A small network was shown many inputs. Here are its activations along a few directions, one row for each input.
Each table varies a few parts of the input and shows all the possible inputs, shuffled.
A made-up example of a description, with smaller parts first: one of 6 places along a line, together with either a single point or one of 9 places along a line or (one of 2 separate values, together with one of 5 places around a ring).
Shared parts are said once, and a part with two or three values counts as separate values.

Other details of the inputs shift rows strongly along two fixed directions, in all tables alike. That doesn't count.

A family of inputs:
r1: [328 25 -246 -8 351 -480 -134 -376 120 -261 -35 -214]
r2: [131 162 -289 58 521 -671 -398 -593 98 -134 -135 -57]
r3: [215 399 -236 193 401 -598 -445 -527 -57 337 -128 -197]
r4: [861 40 -223 38 -26 -42 370 78 159 30 -77 -493]
r5: [-296 39 250 139 -49 230 2 184 -109 312 152 302]
r6: [-666 129 -128 44 190 -223 -397 -273 -126 197 98 172]
r7: [-315 66 193 50 -105 273 -103 195 -160 310 160 225]
r8: [26 242 -487 115 478 -701 -287 -571 74 92 -81 -232]
r9: [-725 -225 320 -144 -222 402 -91 249 -115 -111 92 467]
r10: [-692 -226 354 -123 -183 390 -111 233 -132 -149 264 425]
r11: [-721 -231 320 -84 -153 366 -1 271 -53 -123 111 542]
r12: [224 425 -272 173 378 -597 -441 -528 -51 254 -184 -132]
r13: [-332 94 223 127 -105 214 0 172 -68 209 75 353]
r14: [586 -21 -6 62 -198 150 416 196 135 48 -46 -333]
r15: [-344 89 245 90 -152 272 -97 149 -101 250 71 234]
r16: [882 -331 -208 -305 -247 92 542 153 180 -554 -131 -665]
r17: [475 -240 -62 -193 -213 146 270 84 156 -394 -90 -328]
r18: [-334 80 161 60 -159 249 -91 204 -173 200 44 283]
r19: [-258 -132 318 31 -429 638 356 599 -71 73 119 329]
r20: [-1 305 -91 172 319 -371 -415 -360 -138 384 -26 0]
r21: [738 -420 -111 -282 -346 247 737 355 282 -539 -156 -503]
r22: [734 -414 -112 -341 -417 285 649 334 220 -527 -175 -577]
r23: [-338 82 246 151 -84 238 -4 174 -36 237 90 306]
r24: [-179 62 -161 -22 448 -510 -326 -400 -33 -142 -11 92]
Each input here is: one of 2 separate values, together with either a single point or one of 5 places around a ring or one of 6 places along a line.
Changing only the choice among 2 separate values turns r10 into r1. The same change can be made to r18. Which row results? -> r19
Start at r17 and move only the place on the ring of 5, one step at a time. The first step leads to r10. Which rows follow, in order? -> r16, r22, r9

A family of inputs:
r25: [-362 278 7 136 436 -394 -566 -336 -172 302 0 281]
r26: [571 14 -148 0 -3 -13 367 100 154 -136 -129 -296]
r27: [660 82 -183 21 147 -238 14 -171 111 -22 -137 -388]
r28: [-604 -100 348 76 -180 439 72 358 -58 110 190 541]
r29: [-437 -149 188 -89 -339 480 190 364 -120 101 217 163]
r30: [778 34 -251 -28 -91 -124 231 -9 103 -121 -198 -491]
r31: [-564 224 -29 102 241 -300 -461 -329 -157 330 -20 324]
r32: [-221 -166 121 -43 -329 425 187 304 -65 44 170 18]
r33: [-126 -139 341 -9 -307 468 296 376 17 -23 151 188]
r34: [-371 80 -179 -54 538 -581 -546 -560 -29 -205 -56 135]
r35: [-193 -114 244 12 -336 502 115 366 -60 -2 101 168]
r36: [566 -41 -43 13 -85 -66 275 49 128 -87 -60 -279]
r37: [504 -247 -274 -231 39 -187 230 -95 159 -538 -156 -424]
r38: [-202 244 -143 93 267 -412 -404 -417 -13 246 -74 59]
What is each input in this table made of? -> one of 2 separate values, together with either a single point or one of 6 places along a line
Changing only the choice among 2 separate values turns r26 into r28. The same change can be made to r37. Which row results? -> r34
